These are the activations of a small network on made-up records, seen along a few directions, one row for each record.
Each row is followed by the record's values for the fields Z, K, G, J, C, P.
A field that a record lacks is written absent.
Other fields move the rows too, some of them a lot.
In the rows, 500 means zero.
Random noise pushes rows far along 9 fixed directions. That doesn't count. These rows show it; they differ only by the noise:
[421 593 546 553 613 521 328 552 485 661 529 476 280 440 401 622 595 490
 614 467 414 357 453 586 444 614 324]
[330 269 735 457 601 450 447 340 435 538 501 454 512 499 405 605 593 681
 503 557 563 635 605 465 429 421 464]
[436 598 446 605 350 558 731 657 430 630 439 504 631 637 619 494 383 562
 435 342 450 434 277 548 499 479 619]
[479 617 475 525 467 639 439 700 469 513 524 514 467 533 450 488 516 416
 555 535 590 444 556 560 481 466 408]
[331 417 724 450 574 604 539 653 358 529 561 503 699 679 315 490 428 538
 467 516 583 574 513 456 483 374 616]
[440 695 255 674 450 575 381 652 628 512 652 369 377 374 605 688 588 415
 589 473 615 346 569 539 470 544 356]
[578 854 590 319 771 655 248 694 574 489 794 640 245 638 534 413 489 341
 462 595 547 446 729 506 365 754 508]
[426 765 423 563 580 522 434 629 566 633 625 429 398 534 540 676 428 517
 455 401 349 277 346 593 467 694 480]
[395 654 312 442 439 489 454 547 663 235 527 291 730 532 464 680 266 607
 262 670 523 458 560 560 581 406 395]
[406 465 544 606 386 515 558 645 461 528 492 346 680 441 353 883 547 524
 501 474 454 302 322 593 643 436 585]
[547 468 662 370 580 523 322 494 515 351 528 551 394 427 390 541 684 403
 573 702 656 586 782 456 503 463 413]

[248 525 416 645 607 557 502 468 429 680 634 375 439 481 566 598 434 655
 439 444 485 383 514 564 423 603 532]  Z is z1, K is k2, G is g3, J is j2, C is c2, P is p1
[567 507 657 371 508 626 413 626 455 492 611 462 610 569 339 792 451 534
 347 641 440 289 492 745 585 578 638]  Z is z1, K is k2, G is g3, J is j2, C is c1, P is p2
[514 454 495 432 418 584 531 535 468 409 438 523 577 562 498 397 445 509
 435 616 600 593 615 564 506 408 478]  Z is z2, K is k2, G is g2, J is absent, C is c1, P is p2
[566 576 365 604 241 419 801 465 482 636 219 621 454 530 796 304 502 541
 520 293 417 575 288 482 461 476 446]  Z is z2, K is k1, G is g3, J is j1, C is c2, P is p1
[254 507 297 677 494 533 547 483 446 537 504 391 452 415 594 398 486 536
 555 450 650 563 617 427 449 422 405]  Z is z2, K is k2, G is g2, J is absent, C is c1, P is p1
[431 577 495 549 620 258 555 503 547 429 371 487 487 400 347 435 515 264
 661 396 347 514 339 205 649 527 526]  Z is z2, K is k2, G is g2, J is absent, C is c1, P is p2
[672 499 648 373 479 702 610 652 397 495 640 687 587 717 579 310 449 452
 408 496 607 554 561 542 471 526 823]  Z is z2, K is k2, G is g3, J is j3, C is c2, P is p1
[373 642 277 564 389 678 575 672 420 416 497 410 616 543 522 401 319 512
 381 585 611 454 600 606 545 400 484]  Z is z2, K is k2, G is g2, J is absent, C is c2, P is p1
[445 165 740 526 532 601 440 567 323 570 573 393 731 482 115 782 543 541
 561 546 498 353 393 629 622 374 652]  Z is z1, K is k2, G is g4, J is j3, C is c1, P is p1
[333 587 368 527 647 585 292 592 497 510 531 403 485 557 238 343 304 504
 532 524 464 449 486 555 456 455 217]  Z is z2, K is k2, G is g3, J is j3, C is c2, P is p1
[514 393 471 599 485 482 515 464 516 502 576 463 541 446 547 559 562 502
 574 455 561 486 480 450 503 466 598]  Z is z1, K is k1, G is g5, J is j3, C is absent, P is p2
[461 323 641 423 520 715 414 432 303 723 455 660 340 683 531 165 480 699
 501 564 637 664 708 704 229 449 296]  Z is z1, K is k2, G is g3, J is j2, C is c2, P is p2
[358 350 515 560 543 216 350 206 604 453 327 313 384 204 369 816 667 620
 604 538 373 494 450 463 571 456 207]  Z is z2, K is k1, G is g3, J is j1, C is c1, P is p2
[341 526 377 494 490 307 786 335 587 420 433 436 723 662 745 312 190 676
 265 377 419 715 383 297 479 474 670]  Z is z2, K is k2, G is g2, J is absent, C is c1, P is p2
[504 471 500 523 519 585 460 558 465 510 561 486 516 529 410 463 489 476
 524 499 537 466 507 525 506 482 525]  Z is z2, K is k2, G is g3, J is j3, C is c2, P is p1
[638 589 545 399 465 472 399 572 539 348 406 485 546 437 287 665 493 413
 502 612 356 341 382 598 672 507 452]  Z is z2, K is k1, G is g4, J is j3, C is c2, P is p2
[582 643 365 358 458 708 270 660 515 320 452 480 589 620 282 372 233 527
 379 770 513 406 591 775 509 392 196]  Z is z1, K is k1, G is g5, J is j3, C is absent, P is p2
[464 502 351 531 469 458 530 410 590 395 518 502 449 475 694 325 523 482
 520 506 683 690 705 358 418 448 436]  Z is z2, K is k2, G is g2, J is absent, C is c2, P is p2
[679 635 458 403 385 408 692 551 556 272 366 608 592 535 598 368 465 322
 425 546 483 567 506 368 647 498 690]  Z is z2, K is k2, G is g2, J is absent, C is c2, P is p2
[214 565 478 621 601 625 583 612 362 672 670 379 567 591 509 550 347 613
 401 395 492 400 449 544 454 564 661]  Z is z2, K is k2, G is g2, J is absent, C is c1, P is p1
[447 404 300 478 412 450 318 263 694 264 542 285 471 319 600 716 542 690
 375 726 667 569 813 621 474 423 240]  Z is z2, K is k2, G is g2, J is absent, C is c2, P is p2
[578 675 632 331 600 479 449 555 560 440 540 602 435 575 500 478 511 403
 442 551 457 539 569 421 481 603 520]  Z is z2, K is k1, G is g3, J is j1, C is c2, P is p1
[496 888 307 486 706 370 437 631 666 189 656 480 399 339 503 442 520  94
 569 559 547 465 687 148 674 634 625]  Z is z2, K is k2, G is g2, J is absent, C is c2, P is p1
[345 696 307 533 567 478 334 475 523 464 405 313 387 362 321 619 375 556
 437 628 325 282 479 672 584 584 211]  Z is z2, K is k2, G is g2, J is absent, C is c1, P is p1
[481 319 585 512 449 591 603 594 354 482 426 538 709 577 304 348 448 456
 563 488 567 566 422 475 570 327 597]  Z is z2, K is k2, G is g3, J is j3, C is c1, P is p1
[584 463 414 504 349 509 577 396 517 469 360 550 490 506 638 326 493 566
 491 500 556 628 532 510 447 415 392]  Z is z2, K is k1, G is g4, J is j3, C is c1, P is p1
[334 517 534 598 711 420 329 561 537 611 648 402 411 404 333 667 607 408
 669 414 460 431 465 373 471 540 394]  Z is z1, K is k1, G is g4, J is j2, C is c2, P is p1
[395 438 631 544 634 446 586 589 321 680 355 593 529 594 265 286 429 401
 645 368 332 510 255 408 525 478 534]  Z is z1, K is k2, G is g3, J is j2, C is c1, P is p2
[374 457 641 535 574 419 666 565 494 509 599 556 620 571 569 418 581 389
 570 350 633 731 536 132 453 410 721]  Z is z2, K is k1, G is g3, J is j1, C is c1, P is p1
[506 502 427 594 329 421 757 454 356 476 168 574 459 380 563 313 579 398
 590 474 491 548 451 400 637 424 532]  Z is z2, K is k2, G is g2, J is absent, C is c2, P is p1
[500 617 464 459 491 438 530 465 613 501 536 551 425 529 727 468 524 529
 455 430 532 626 556 399 392 543 441]  Z is z2, K is k1, G is g3, J is j1, C is c1, P is p1
[626 620 548 499 518 395 573 470 531 628 483 566 408 491 587 592 520 488
 497 319 230 362 207 519 548 708 639]  Z is z2, K is k1, G is g4, J is j3, C is c1, P is p1
[567 664 315 461 302 563 606 652 581 373 442 517 662 604 654 423 361 496
 360 552 602 567 553 523 487 374 411]  Z is z1, K is k1, G is g4, J is j2, C is c2, P is p1
[440 575 398 602 428 564 590 678 373 457 419 454 574 419 387 516 494 358
 550 546 525 366 491 506 665 435 564]  Z is z1, K is k2, G is g3, J is j2, C is c2, P is p1
[459 441 413 515 431 441 631 427 574 309 508 450 721 560 616 384 386 559
 422 509 628 692 549 323 507 336 610]  Z is z2, K is k1, G is g4, J is j3, C is c1, P is p2
[656 637 637 331 552 529 315 636 610 251 620 518 481 414 377 752 661 312
 493 736 574 425 710 500 609 542 539]  Z is z2, K is k1, G is g3, J is j1, C is c2, P is p2
[481 265 598 565 526 604 498 418 428 641 680 499 488 526 572 534 597 633
 520 451 635 534 585 547 381 504 644]  Z is z1, K is k2, G is g4, J is j3, C is c2, P is p1
[493 423 485 513 612 622 426 475 466 574 674 528 462 590 546 351 420 557
 506 506 589 527 571 539 361 528 545]  Z is z1, K is k2, G is g4, J is j3, C is c1, P is p2
[620 450 546 539 406 501 665 419 516 605 621 476 547 517 712 747 533 650
 353 382 399 355 337 627 527 670 852]  Z is z2, K is k2, G is g3, J is j3, C is c2, P is p1
[586 645 373 402 548 552 442 323 598 570 600 543 313 632 803 357 317 737
 262 492 409 502 544 695 316 718 456]  Z is z2, K is k2, G is g3, J is j3, C is c2, P is p1
[585 270 611 577 294 648 511 519 318 728 360 518 518 473 396 666 622 634
 575 473 463 351 342 805 502 423 422]  Z is z1, K is k1, G is g5, J is j3, C is absent, P is p1
[437 555 454 494 514 303 581 272 445 454 195 487 349 341 488 434 502 539
 481 555 319 499 462 455 615 560 395]  Z is z2, K is k2, G is g2, J is absent, C is c2, P is p1
[406 414 478 598 323 588 564 659 439 499 499 305 758 478 325 847 465 568
 432 517 483 296 359 701 645 392 572]  Z is z2, K is k2, G is g2, J is absent, C is c2, P is p2
[511 532 623 378 649 374 547 422 597 369 624 540 611 591 545 462 456 484
 409 465 491 658 526 235 492 536 709]  Z is z2, K is k1, G is g4, J is j3, C is c2, P is p1

Which values does each new row have?
[368 490 418 619 470 483 564 484 527 604 531 408 596 551 552 532 421 628
 480 337 473 524 354 446 423 449 462]  Z is z2, K is k1, G is g4, J is j3, C is c2, P is p1
[508 459 735 399 657 470 466 370 492 655 633 572 383 591 635 606 553 683
 404 478 438 521 534 550 346 674 617]  Z is z1, K is k1, G is g4, J is j2, C is c2, P is p2
[654 386 497 494 201 664 548 500 476 472 492 481 521 440 657 732 656 601
 401 635 673 429 647 788 515 464 550]  Z is z2, K is k2, G is g2, J is absent, C is c2, P is p2
[278 476 401 633 477 612 495 650 519 531 760 261 717 539 469 782 393 603
 398 449 585 381 474 591 500 451 617]  Z is z2, K is k2, G is g2, J is absent, C is c2, P is p2
[591 462 763 287 628 296 514 220 533 500 422 574 415 529 558 611 515 692
 324 572 267 537 459 537 489 679 610]  Z is z1, K is k1, G is g4, J is j2, C is c2, P is p2
[716 511 525 438 328 445 627 614 459 321 256 592 626 434 374 487 545 249
 557 592 451 441 410 476 757 418 604]  Z is z1, K is k2, G is g3, J is j2, C is c1, P is p2
[441 271 584 517 619 243 583 135 557 478 490 483 467 422 602 457 591 622
 523 410 475 702 504 250 473 517 622]  Z is z2, K is k2, G is g3, J is j3, C is c2, P is p1
[626 418 421 412 497 548 436 308 624 386 688 450 526 505 716 582 451 673
 306 643 610 525 701 624 429 572 592]  Z is z1, K is k2, G is g4, J is j3, C is c1, P is p1
[552 745 453 306 610 354 565 600 662  87 515 525 708 585 431 323 295 229
 378 622 501 631 593 177 681 488 683]  Z is z2, K is k2, G is g2, J is absent, C is c1, P is p2
[534 655 578 423 540 425 636 590 445 530 330 600 631 681 352 320 277 450
 441 371 221 478 160 416 583 526 574]  Z is z2, K is k1, G is g4, J is j3, C is c2, P is p1
[567 675 498 480 334 825 473 782 476 669 689 531 487 659 664 690 507 601
 355 499 603 331 545 832 354 578 489]  Z is z2, K is k1, G is g3, J is j1, C is c2, P is p1
[257 436 443 655 589 660 352 622 411 656 635 332 530 549 268 543 384 591
 567 450 515 365 421 626 423 423 358]  Z is z2, K is k2, G is g3, J is j3, C is c2, P is p2
[533 489 728 333 628 340 548 383 509 434 489 549 536 545 437 568 485 512
 392 527 336 523 439 418 578 628 716]  Z is z2, K is k2, G is g2, J is absent, C is c2, P is p2
[548 425 544 476 513 290 654 224 633 469 602 511 452 433 857 642 626 613
 392 418 498 609 542 366 466 666 792]  Z is z2, K is k2, G is g2, J is absent, C is c1, P is p2
[456 505 594 500 603 509 441 561 539 485 647 560 404 471 548 440 691 335
 640 483 712 671 730 254 405 473 519]  Z is z2, K is k1, G is g3, J is j1, C is c1, P is p1
[594 370 636 426 436 501 624 523 370 416 302 589 668 558 291 349 458 420
 523 539 455 552 384 465 649 376 617]  Z is z2, K is k2, G is g3, J is j3, C is c1, P is p1
[369 322 644 578 559 779 378 648 330 767 785 469 481 606 447 612 585 611
 550 480 698 433 634 696 320 492 549]  Z is z1, K is k2, G is g3, J is j2, C is c2, P is p2
[361 339 443 539 409 360 777 324 491 297 475 355 799 443 643 609 444 641
 316 564 610 631 601 334 630 360 796]  Z is z1, K is k2, G is g3, J is j2, C is c2, P is p1
[541 441 575 574 556 445 474 556 491 515 533 615 345 355 518 425 818 234
 793 455 680 630 660 238 482 452 500]  Z is z1, K is k1, G is g4, J is j2, C is c2, P is p1
[236 635 275 625 510 512 553 660 637 431 712 265 804 608 559 629 224 577
 351 430 568 474 447 394 489 404 563]  Z is z1, K is k1, G is g4, J is j2, C is c1, P is p2
[442 578 203 597 310 634 549 590 605 419 655 349 629 537 738 585 382 601
 339 516 682 476 613 629 452 441 507]  Z is z2, K is k2, G is g2, J is absent, C is c2, P is p2
[832 542 416 431 451 632 380 397 561 521 590 660 196 447 789 380 634 468
 517 597 608 474 719 678 386 682 473]  Z is z1, K is k2, G is g4, J is j3, C is c1, P is p1
